These are the activations of a small network on made-up records, seen along a few directions, one row for each record.
Here are examples, each followed by its value of one field, H.
The word missing means that the record has no H.
The largest differences between rows may come from other fields.
In the rows, zero is written as 500.
Random noise pushes rows far along 4 fixed directions. That doesn't count. These rows show it; they differ only by the noise:
[432 665 671 441 680 565 500 460 535 582 467 631 490 548 742 544 395 395
 510]
[504 539 602 519 487 388 528 553 526 582 539 502 461 555 681 590 520 530
 405]
[500 382 382 421 575 597 502 368 546 370 561 356 597 307 393 293 432 400
 636]
[559 504 614 351 809 570 537 336 641 406 117 698 574 449 401 380 545 371
 448]
[517 556 629 434 572 457 565 493 623 562 452 542 484 585 684 558 415 470
 436]
[411 540 496 566 488 502 436 515 379 539 723 419 497 399 640 489 512 475
 562]

[599 425 391 410 518 645 588 416 661 374 417 502 572 542 363 454 311 491
 576] | h2
[507 482 441 471 481 557 526 522 571 547 533 410 465 561 531 515 381 463
 568] | h11
[520 465 584 540 360 260 509 597 456 593 557 419 443 536 593 598 661 617
 375] | h3
[475 626 576 543 598 548 441 576 541 583 417 609 351 638 618 657 447 501
 493] | h11
[537 442 278 695 366 545 440 646 451 466 757 379 412 529 427 607 451 634
 532] | h2
[456 546 549 484 525 514 485 473 465 557 449 546 494 501 544 503 490 428
 545] | h11
[267 735 737 262 852 720 464 218 382 570 484 666 679 337 758 297 380 172
 714] | h6
[424 674 619 581 358 441 527 625 468 648 712 532 439 660 851 689 369 566
 486] | h14
[483 441 494 455 400 427 549 499 466 532 671 336 551 437 552 448 486 501
 562] | h3
[518 515 564 460 588 495 517 480 525 483 376 574 524 500 484 471 552 474
 440] | h5
[564 523 477 324 589 693 620 370 787 408 387 550 574 623 511 467 122 431
 610] | h2
[492 581 495 633 461 535 436 589 390 545 530 618 430 589 529 655 550 558
 449] | h12
[438 517 436 537 495 589 409 527 495 465 592 406 425 458 496 471 433 464
 599] | h1
[506 504 538 552 492 447 472 559 421 485 488 518 473 483 476 519 638 544
 425] | h5
[574 341 536 317 483 390 603 361 660 444 375 413 582 449 405 356 486 467
 464] | missing
[536 521 500 570 373 402 514 647 465 638 540 502 419 626 561 669 595 602
 416] | h7
[424 572 418 692 449 541 358 579 297 526 578 524 441 431 466 534 642 496
 504] | h1
[563 548 454 615 738 656 360 515 489 376 207 752 414 526 247 552 620 514
 430] | h12
[611 334 408 403 462 453 614 436 681 411 418 399 554 506 340 403 411 498
 476] | missing
[475 561 503 537 500 512 502 572 468 561 568 531 476 570 606 585 485 511
 457] | h5
[450 672 639 447 760 677 441 432 573 525 289 724 466 570 561 538 383 372
 533] | h4
[413 458 297 580 268 560 474 515 400 452 919 253 552 413 582 462 314 550
 710] | h15
[586 387 602 232 693 525 605 267 705 372 168 574 640 413 322 295 472 374
 500] | h13
[372 603 689 515 509 355 483 486 256 641 640 563 558 390 779 519 656 460
 447] | h6
[399 519 342 506 476 732 416 422 436 430 769 402 534 406 515 425 252 415
 742] | h12
[265 623 502 575 526 610 324 428 128 530 830 478 583 204 585 355 590 407
 738] | h15
[477 621 667 584 658 452 373 534 350 494 187 798 444 480 399 533 854 530
 311] | h10
[544 408 523 579 594 392 403 473 356 409 269 618 512 346 250 442 882 553
 360] | h13
[528 571 612 478 598 461 557 488 594 561 258 663 481 576 524 538 497 429
 410] | h8
[545 491 453 624 559 477 399 542 467 440 371 583 432 496 342 538 679 565
 412] | missing
[363 751 627 421 684 722 481 429 443 580 496 699 541 550 709 522 326 357
 657] | h9
[528 481 493 496 518 499 515 516 493 470 439 521 508 485 397 469 565 532
 502] | h9
[493 370 433 409 473 494 505 367 423 411 524 380 631 293 357 287 600 444
 598] | h3
[523 486 402 528 397 565 513 600 588 479 648 383 427 602 521 549 328 543
 522] | h10
[589 347 364 550 418 400 531 493 534 416 331 464 510 433 252 425 636 520
 418] | h8
[301 638 655 457 696 591 394 352 209 537 576 598 616 254 617 353 614 330
 630] | h6
[566 388 324 500 422 535 557 532 637 444 532 345 470 528 407 466 363 489
 517] | h1
[470 552 454 435 626 705 458 410 478 482 419 582 547 460 416 430 451 381
 647] | h7
[437 521 482 542 484 503 438 509 429 539 548 470 481 439 502 474 545 462
 550] | h8
[513 560 445 487 697 693 461 475 553 424 277 686 485 544 348 478 485 437
 489] | h10
[595 377 217 512 690 761 452 426 622 239 324 506 522 410  94 321 446 473
 598] | h14
[611 475 498 669 511 361 450 655 503 451 273 632 363 597 334 623 775 689
 257] | h14
[479 519 381 697 623 619 287 531 338 412 418 601 416 389 282 511 706 508
 514] | h4
[485 518 506 512 453 484 505 541 457 564 558 476 484 515 539 521 506 499
 543] | h7
[489 540 409 633 361 510 508 663 453 566 718 441 437 606 576 635 443 609
 505] | h15
[422 600 514 511 433 545 494 514 451 549 672 477 514 524 664 539 368 504
 615] | h9
[446 707 641 503 712 621 459 518 524 593 429 714 422 643 712 659 379 435
 477] | h13
[485 545 470 435 437 624 566 506 674 552 734 349 478 607 685 540  86 422
 655] | h4

Which value of H does each new row have?
[417 512 548 610 316 360 458 559 265 588 773 406 498 424 645 558 623 575
 494] | h13
[322 737 590 546 642 696 394 467 347 604 634 641 480 467 713 540 354 330
 652] | h4
[328 775 669 483 596 627 475 508 398 651 584 671 497 597 835 602 334 416
 618] | h9
[580 457 497 466 486 479 590 503 600 464 448 536 525 561 458 530 429 545
 452] | h2
[434 591 467 687 522 515 387 586 297 516 605 579 460 445 494 555 635 562
 509] | h15
[515 337 437 387 661 540 462 290 496 308 201 525 613 223 126 192 683 364
 556] | h8
[508 429 362 488 530 638 484 472 577 412 646 365 482 470 458 455 290 473
 640] | h13
[353 674 559 498 689 703 385 422 342 563 451 668 502 449 564 478 468 325
 642] | h11
[559 556 508 430 653 696 542 480 651 473 363 639 474 650 461 560 291 448
 524] | h12
[333 728 766 515 808 547 328 401 204 536 248 867 547 327 518 429 854 372
 452] | h5
[444 586 487 573 501 564 411 518 418 465 511 578 465 491 520 517 505 495
 513] | h10
[550 354 598 366 321 265 662 461 606 560 604 286 578 491 629 460 482 539
 421] | h6
[461 493 689 431 278 218 604 501 452 674 691 387 558 514 847 557 545 554
 398] | h6
[363 537 480 479 465 545 455 439 362 523 811 354 575 365 622 405 429 414
 649] | missing
[506 433 349 610 407 530 463 565 421 442 663 397 502 421 386 464 559 560
 545] | h14
[361 548 451 526 570 612 377 398 300 420 561 533 584 302 459 358 585 417
 622] | h5
